Each row below holds a small network's activations on one record, seen along a few directions.
After each row come some of the record's fields: Z, C, U, S, D, F.
A field that a record lacks is left out.
The largest differences between rows may come from other fields.
In the rows, zero is written as 500.
Random noise pushes rows far along 6 fixed directions. That doesn't count. These rows show it; they differ only by the noise:
[522 653 304 688 283 775 509 397 478 434 512 431 362 508 574 489 527 366
 411 564 441 119 359 531 282]
[434 559 491 441 521 471 515 214 162 372 834 182 492 373 809 380 397 216
 375 545 633 512 462 383 256]
[647 461 316 574 370 768 585 566 650 481 369 747 324 729 548 494 661 654
 717 424 443 172 455 456 525]
[678 266 524 190 441 465 770 697 509 661 491 348 365 561 650 443 633 477
 689 427 643 245 511 466 596]
[563 376 465 339 358 468 729 676 590 573 430 368 434 606 596 507 493 500
 731 372 568 448 578 403 618]
[638 185 893 334 606 466 573 580 646 556 350 696 499 716 515 579 768 808
 885 427 500 369 565 393 871]
[571 448 452 492 281 630 548 445 508 477 480 390 374 595 641 484 669 441
 607 494 518  66 422 426 378]
[563 565 446 667 549 748 545 514 588 458 429 776 427 608 461 537 488 648
 575 489 394 471 472 531 623]

[673 333 389 285 473 467 707 768 572 713 417 517 380 542 556 483 553 537
 507 395 558 389 544 558 624]
C=c2, U=u1, S=s2, D=d12
[455 603 572 688 485 541 303 472 640 415 400 494 619 572 319 547 467 490
 457 527 379 488 488 472 614]
C=c2, U=u3, S=s1, D=d4
[661 353 623 214 513 437 721 683 455 677 443 364 412 488 585 564 710 559
 583 430 610 289 533 528 526]
Z=z2, C=c2, U=u1, S=s2, D=d14, F=f1
[604 422 626 422 454 480 498 481 384 530 530 359 457 490 579 473 712 446
 602 493 601 273 509 513 382]
C=c2, U=u2
[541 532 326 623 382 538 498 554 699 416 388 740 491 697 438 582 451 605
 625 421 405 603 541 479 540]
C=c2, U=u1
[387 484 793 605 603 478 442 143 301 264 650 554 649 526 650 644 457 584
 647 505 466 890 545 307 497]
Z=z3, C=c1, U=u1, S=s1, D=d14, F=f1
[548 418 589 619 282 548 519 419 517 544 370 583 487 599 520 595 583 594
 603 522 416 363 370 470 497]
Z=z1, C=c2, U=u1, S=s1, D=d4, F=f1
[712 519 279 479 740 682 590 402 314 398 725 767 373 496 599 411 396 450
 421 498 510 607 423 509 341]
C=c2, U=u3, S=s1, D=d7
[529 470 809 366 675 466 672 530 233 682 643 289 501 310 511 578 399 396
 410 568 583 586 462 603 521]
Z=z1, C=c2, U=u3, S=s1, D=d2, F=f1
[571 648 382 584 462 580 601 411 336 435 682 305 383 469 552 474 445 292
 372 450 544 596 446 487 261]
C=c2, U=u3, S=s1, D=d12
[393 582 415 708 212 642 404 514 628 449 369 499 481 603 452 618 459 522
 481 490 418 433 466 490 382]
C=c2, U=u2, S=s1, D=d2
[505 564 450 585 418 575 514 706 681 519 333 496 481 575 345 650 610 627
 537 458 412 347 541 528 571]
Z=z2, C=c2, U=u1, S=s3, D=d14, F=f1
[336 340 792 459 411 204 333 222 479 291 607 137 718 481 572 620 609 379
 612 472 497 514 577 276 412]
C=c1, U=u1, S=s3, D=d14
[402 520 168 347 299 386 375 597 655 470 482 298 494 581 521 358 501 457
 651 321 623 380 648 323 474]
C=c2, U=u3, S=s2, D=d2
[424 522 584 508 512 432 379 495 637 424 396 456 588 548 358 537 494 548
 628 507 457 476 674 445 691]
C=c1, U=u3
[503 486 589 557 734 512 520 379 355 546 698 741 524 358 617 460 445 447
 277 663 506 766 269 577 532]
Z=z2, C=c1, U=u1, S=s1, D=d7, F=f2
[412 610 433 620 415 605 343 435 572 428 421 638 498 554 470 509 488 675
 639 455 407 440 539 409 462]
Z=z3, C=c2, U=u3, S=s2, D=d2, F=f1
[421 431 446 466 477 455 314 491 587 573 437 628 422 547 469 393 698 548
 519 527 471 307 474 426 541]
C=c1, U=u3, S=s2, D=d2
[496 406 569 410 445 468 386 579 505 610 480 457 415 499 494 475 620 512
 565 545 482 419 471 444 510]
C=c2, U=u3, S=s1, D=d2
[478 431 489 320 288 325 536 583 569 611 497 244 503 455 507 446 489 439
 549 516 573 399 449 446 461]
Z=z3, C=c2, U=u3, S=s3, D=d2, F=f2
[622 610 461 604 630 597 475 563 659 507 510 685 593 537 339 489 442 502
 442 534 435 560 468 612 560]
C=c2, U=u3
[403 636 658 350 571 456 470 433 299 433 643  85 527 330 427 511 351 407
 431 497 606 600 675 522 479]
C=c2, U=u3, S=s3, D=d2
[585 450 454 384 763 445 457 581 519 605 540 487 547 371 371 381 536 382
 362 560 512 442 449 601 624]
C=c1, U=u3, S=s2, D=d13
[491 392 714 477 371 380 668 630 589 556 375 334 570 451 413 656 377 418
 510 502 410 635 511 544 652]
C=c1, U=u1, S=s1, D=d12
[555 387 508 325 363 400 669 608 461 666 474 269 409 460 673 497 612 455
 535 446 642 347 427 514 351]
Z=z2, C=c2, U=u2, S=s2, D=d7, F=f1
[562 369 808 464 671 412 614 443 286 657 614 602 512 297 675 473 414 478
 352 670 548 786 308 562 529]
Z=z2, C=c2, U=u2, S=s1, D=d12, F=f2
[592 423 786 428 783 623 430 505 438 550 478 893 376 469 365 450 788 729
 404 646 470 314 421 662 700]
C=c1, U=u1, S=s3, D=d2
[396 529 517 638 386 612 356 325 415 506 451 722 386 508 702 479 559 620
 518 547 469 411 382 449 327]
Z=z2, C=c2, U=u2, S=s2, D=d2, F=f1
[540 426 742 364 765 521 398 334 253 455 663 421 518 434 542 436 586 512
 496 568 518 491 564 502 588]
C=c1, U=u3, S=s1, D=d4
[302 518 471 592  68 381 431 492 737 421 313 244 588 656 481 664 472 443
 687 409 406 483 645 369 461]
C=c1, U=u1
[659 465 158 454 448 697 669 677 475 645 465 641 260 580 554 450 670 570
 599 480 528 143 492 616 410]
Z=z1, C=c1, U=u1, F=f1
[629 412 412 438 562 538 612 558 555 438 511 727 440 674 577 534 546 672
 701 375 558 596 481 423 573]
Z=z2, C=c2, U=u1, S=s1, D=d7, F=f1
[575 425 426 483 549 419 764 691 707 531 411 512 578 547 330 651 265 443
 635 364 433 901 564 502 683]
C=c1, U=u3, S=s1, D=d14
[610 492 395 457 743 665 588 527 226 610 631 627 311 413 593 299 603 532
 292 624 547 285 411 647 364]
Z=z1, C=c1, U=u2, S=s3, D=d4, F=f1
[453 530 459 439 517 443 521 470 232 574 696 142 477 242 638 406 435 323
 273 603 632 402 478 539 292]
Z=z1, C=c2, U=u2, S=s3, D=d12, F=f1
[586 560 431 344 785 524 499 691 511 592 633 421 489 259 334 424 374 498
 355 565 544 663 541 702 681]
C=c2, U=u3, S=s3, D=d7
[347 631 360 541 554 606 558 486 337 539 633 625 396 374 651 383 335 543
 381 542 579 764 516 517 385]
Z=z2, C=c1, U=u2, S=s3, D=d2, F=f2
[482 679  72 588 446 584 659 619 576 531 449 534 417 594 439 491 294 450
 500 456 448 657 569 523 435]
Z=z1, C=c1, U=u3, F=f1

Which values does each new row have?
[388 456 801 378 585 299 597 625 493 521 488 363 666 420 334 595 400 571
 661 373 519 924 701 489 794]
C=c1, U=u1, S=s3, D=d2
[448 561 593 541 587 616 497 440 330 510 510 547 408 439 626 441 540 600
 449 544 458 464 499 570 394]
Z=z2, C=c1, U=u2, S=s2, D=d4, F=f1
[455 646 492 606 547 518 363 540 527 494 502 502 567 349 360 512 425 458
 359 600 456 498 524 639 603]
C=c2, U=u1
[540 435 291 448 627 604 535 529 405 526 644 614 375 467 560 372 537 499
 407 508 571 435 461 594 359]
C=c1, U=u2, S=s3, D=d2
[412 533 279 574 279 539 453 376 510 349 592 433 583 613 644 408 471 328
 517 423 568 499 454 327 233]
C=c1, U=u2, S=s1, D=d2
[692 380 522 506 542 488 441 197 404 400 720 544 601 512 623 396 690 318
 459 602 553 278 271 523 321]
C=c1, U=u1
[397 583 442 429 531 397 412 453 561 426 602 378 678 432 448 410 362 362
 451 452 483 646 546 459 483]
C=c1, U=u3, S=s2, D=d2
[407 400 640 486 478 479 443 478 535 532 394 559 474 483 530 518 508 537
 543 502 483 450 514 504 526]
C=c1, U=u2, S=s2, D=d2
[512 556 470 449 452 488 526 557 370 548 604 150 527 404 510 463 421 289
 439 469 544 494 570 466 428]
C=c2, U=u3, S=s1, D=d4
[449 440 570 535 453 393 430 260 476 343 522 481 573 605 571 573 531 611
 721 433 507 595 588 219 436]
Z=z1, C=c2, U=u3, S=s3, D=d14, F=f1
[334 465 396 358 450 325 202 310 445 294 577 372 596 562 629 345 610 465
 599 424 564 430 605 269 422]
C=c1, U=u1, S=s2, D=d2
[360 566 579 596 442 492 420 438 476 485 435 560 507 457 498 535 365 509
 403 513 454 616 516 502 455]
C=c2, U=u2, S=s2, D=d2
[577 552 379 548 434 634 695 586 549 527 379 500 454 499 424 625 400 450
 529 514 400 538 467 535 479]
Z=z3, C=c1, U=u3, S=s1, D=d14, F=f1
[445 702 640 626 543 539 569 587 590 581 489 236 556 281 191 650 286 277
 220 644 388 505 488 821 559]
C=c1, U=u3
[567 475 639 520 686 627 449 435 464 490 541 760 433 516 473 516 636 616
 441 594 459 360 507 639 574]
C=c1, U=u1
[591 270 651 255 544 338 667 858 760 711 301 497 541 485 325 588 596 556
 555 509 556 566 530 567 911]
C=c1, U=u1, S=s1, D=d14
[764 325 735 306 696 522 623 627 459 655 538 594 544 445 324 505 721 545
 439 542 561 220 395 676 599]
C=c2, U=u1, S=s3, D=d2
[572 588 506 415 770 613 594 661 476 595 573 412 500 297 299 499 469 476
 341 555 528 535 593 679 645]
C=c1, U=u3, S=s3, D=d14
[619 381 498 552 816 492 305 184 390 353 717 816 517 602 656 383 601 579
 515 464 469 565 433 371 427]
C=c2, U=u3, S=s2, D=d12
